These are the activations of a small neural network, seen along a few directions. Each row is one input.
In each table, some parts of the input vary, and every possible input appears once, in random order.
A made-up example of a description, with smaller parts first: line(6) and (point or ring(11) or (values(3) and ring(5))).
Shared parts are said once, and a part with two or three values counts as separate values.

Other details of the inputs shift rows strongly along two fixed directions, in all tables alike. That doesn't count.

Rows:
row 1: [-35  -4 -12   1 -26 -31   9  -2  -2  15 -44   3   0  -4   5]
row 2: [-72  -9 -21 -35   5 -34  13 -29 -10  20 -17  25 -17   5  33]
row 3: [ 61   2  13  56   2  14 -35  41  -4  -8 -14  -9  -2 -24   2]
row 4: [ 55  -1  12  34 -21  21 -31  42  10 -19 -12 -29  28 -17 -10]
row 5: [ 61  -2   3  37 -11  20 -26  37  16 -12 -20 -24  30 -22  -4]
row 6: [ 90  25  15  49  36  51  -8  30  -5 -38  39   9  -2 -15 -31]
row 7: [ 30  27   9 -20  53  43  21 -25  -6 -43  73  32  -7  19 -33]
row 8: [ -8 -22   7  22 -29 -20 -51  41   2  22 -44 -22   0 -13  44]
row 9: [-35 -17 -11  -9 -27 -28 -20  23 -15  19 -31  -2  -7   3  42]
row 10: [13  4 -9 -2 30 11  2 -6  2 -8 27 17 -7 -3  0]
row 11: [-83 -10 -23 -58 -15 -38  32 -51   9  19  -7  14 -13  20   7]
row 12: [ 14  22  11   4  40  28  21 -45   0 -17  46  35 -20 -10 -22]
row 13: [  6 -19  -5  20 -17 -25 -37  56   0  13 -57 -20  -7 -14  44]
row 14: [-62 -21  -3 -41  -4 -37   3 -11 -12  34 -16  10 -16  23  28]
row 15: [-35  -7  -5   3  -7 -36  -8   6  -7  19 -40   6 -28  -7  25]
row 16: [-13 -15  -9   0   1 -18 -16  -8  -2  17 -17  -1  -7 -10  28]
row 17: [ 14 -16  20  23 -21 -16 -39  47  -6  20 -27 -25   3   0  27]
row 18: [ -8 -24  11  13 -34 -27 -34  62 -21  21 -48 -23   5   6  42]
row 19: [-19   1  11 -23  27   5  17 -22  -6   3  45  22  -8  21  -9]
row 20: [ 21  27   1  -1  23  20  41 -56  11 -21  41  23  -7  -1 -42]
row 21: [ 15  18   2  13  18   7   2   6 -20 -13   7  18 -10  -9  -8]
row 22: [ 72  32   2  41  18  86   0  24  -3 -29  34 -42  17   3 -44]
row 23: [ 16  13   0  17   1   3  13  -1  15  -7   0   5   2  -9 -21]
row 24: [ 16   3  15  -2  -6   8   4  -2   5  -3  15 -10  17  10 -21]
row 25: [ -5 -19 -10  10 -51 -22 -23  51  -1   6 -52 -30  17  -7  25]
row 26: [ 38   3  20  12 -16  18 -12  22   7  -3   4 -19  25  -4 -15]
row 27: [-29   7   5 -39  12   4  42 -43   4  -4  45  17   0  20 -29]
row 28: [-36 -22  -9  -3 -19 -30 -28  19   0  25 -24  -5  -8   1  38]
row 29: [ 15   5   5   6  20  11  -8  -9   3  -8  15   7  -3 -16   7]
row 30: [  2  -2   5  26 -24 -13 -10   4  18  13 -43  -9   3 -16   3]
row 31: [ -4   0  -4  34 -13  19 -34  46 -24  28 -27 -55 -12  -3  29]
row 32: [ 32  26   3 -17  31  38  29 -49   7 -38  71  15  12  11 -52]
row 33: [-33 -14  -3 -38 -17 -22  21 -14   0  14  -8  -3   1  19   0]
row 34: [ 12  10  -6   0   7   2  18  -7   4  -8  -3  10  -3  -5 -29]
row 35: [ 53  -6  33  36  -3  21 -39  53  -8  -5  -1 -21  13  -8   6]
row 36: [-73  -9  -6 -57 -11 -23  46 -49 -10  11   7  15  -1  28  -3]
row 37: [ 15  25  -1 -27  41  41  47 -55  10 -44  84  27   6  19 -58]
row 38: [-32 -16 -21 -21 -20 -29   8  -4  10  17 -38  -6   0  -1  16]
row 39: [-20  10 -18 -33  16   7  44 -46   0 -16  23  27   6  11 -20]
row 40: [-68  -7  -9 -36  12 -25  12 -58  -3  17  23  24 -19  16  14]
row 41: [-75 -12 -25 -41  -5 -37  32 -55  16  23 -10  16  -8   7   8]
row 42: [ 91  14   7  43   2  34 -17  36  15 -32   4 -23  29 -21 -20]
Description of these inputs: values(2) and (point or (line(4) and line(5))).
The inputs of row 42 and row 16 match in every part but the values(2) part. If row 36 is changed in the same way as row 42 into row 16, which row does it become?
> row 18
The inputs of row 25 and row 9 match in every part but the values(2) part. If row 30 is changed in the same way as row 25 into row 9, which row does it become?
> row 12
Which other rows does row 23 become when the line(4) part takes its other values? List them by row number.
> row 27, row 37, row 41
A walk changes only the line(5) part. It starts at row 2 and steps to row 13. List the rest of the walk in order.
> row 10, row 16, row 29
Which other rows does row 22 become when the values(2) part takes its other values? List them by row number.
> row 31

Rows:
row 43: [ 76  19  25  12   3  53 -17  62 -10 -40  32 -30  22  20 -25]
row 44: [ 27 -13  16  41 -17  -7 -51  49  -6  12 -35 -11 -14 -23  23]
row 45: [-14  15  -1 -10  22   8  26 -34  -9 -16  25  30 -12   5 -20]
row 46: [-28   7 -15 -43  23  -4  44 -53  10 -19  32  36  -4   9 -21]
row 47: [-49 -18  -1 -19 -32 -27 -16  36 -21  23 -30 -27  -3  22  48]
row 48: [ 26   0   5   7  28  10  -8  -1   3 -15  30  25  -3 -10   4]
row 49: [-58 -14 -30 -10 -32 -39  -1 -10  11  38 -53 -18 -14   0  31]
row 50: [  4 -11   0  36  -8  -7 -42  33  -2  24 -39 -21 -15 -18  40]
row 51: [  9 -19  -8  20 -25 -25 -29  51  -2   4 -52  -5   9 -14  34]
row 52: [ 61  28   0   8  27  57  21 -34   9 -32  54   1  16   3 -54]
row 53: [  4   4   9  25  14   6 -15   3  -3   4   5  -1 -14 -11  16]
row 54: [ -1  11 -10   0   3  -2  17  -8   5  -7   7   6  -3   3 -20]
row 55: [  7 -21  -3  17 -37 -33 -21  47   8  22 -62 -19   5 -13  20]
row 56: [-94 -24  -3 -71 -18 -27  33 -57  -6  34  15  -2   4  41   6]
row 57: [ 48 -15  21  48  -7  -8 -50  66  -1  10 -39 -12   2 -23  25]
row 58: [-55  -2 -12 -55   6 -23  38 -75  18  -5  25  28   4  11 -17]
row 59: [  5  17   4  -9  11  32  32 -41  12 -12  36   7  13  -5 -38]
row 60: [ 57  24  12   6  41  30  20  -9  -8 -39  43  25   4  -1 -35]
row 61: [ 49  31  -4  14  44  48  16 -17  -8 -35  42  11   0   0 -29]
row 62: [-57 -18  -6 -27 -32 -51   9 -24  15  34 -39   0   3   1  10]
row 63: [  4 -16  14  -6  -1   1 -34  38 -24  12  16 -20  -7  11  30]
row 64: [-18  -6  -3   3 -33 -24  -1  -6  12  14 -24 -13  10  -1  -2]
row 65: [ 65  18   9  48  13  40 -14  44 -10 -26   2 -12  12 -15 -13]
row 66: [-69   4 -18 -35   8  -7  44 -60   6  15  10  22 -16   8 -13]
The inputs of row 50 and row 61 match in every part but one. If row 57 is changed in the same way as row 50 into row 61, which row does it become?
> row 60
Describe the family of inputs behind these rows.
> line(4) and (point or line(5))
A walk changes only the line(5) part. It starts at row 46 and steps to row 55. List the rest of the walk in order.
> row 54, row 66, row 49
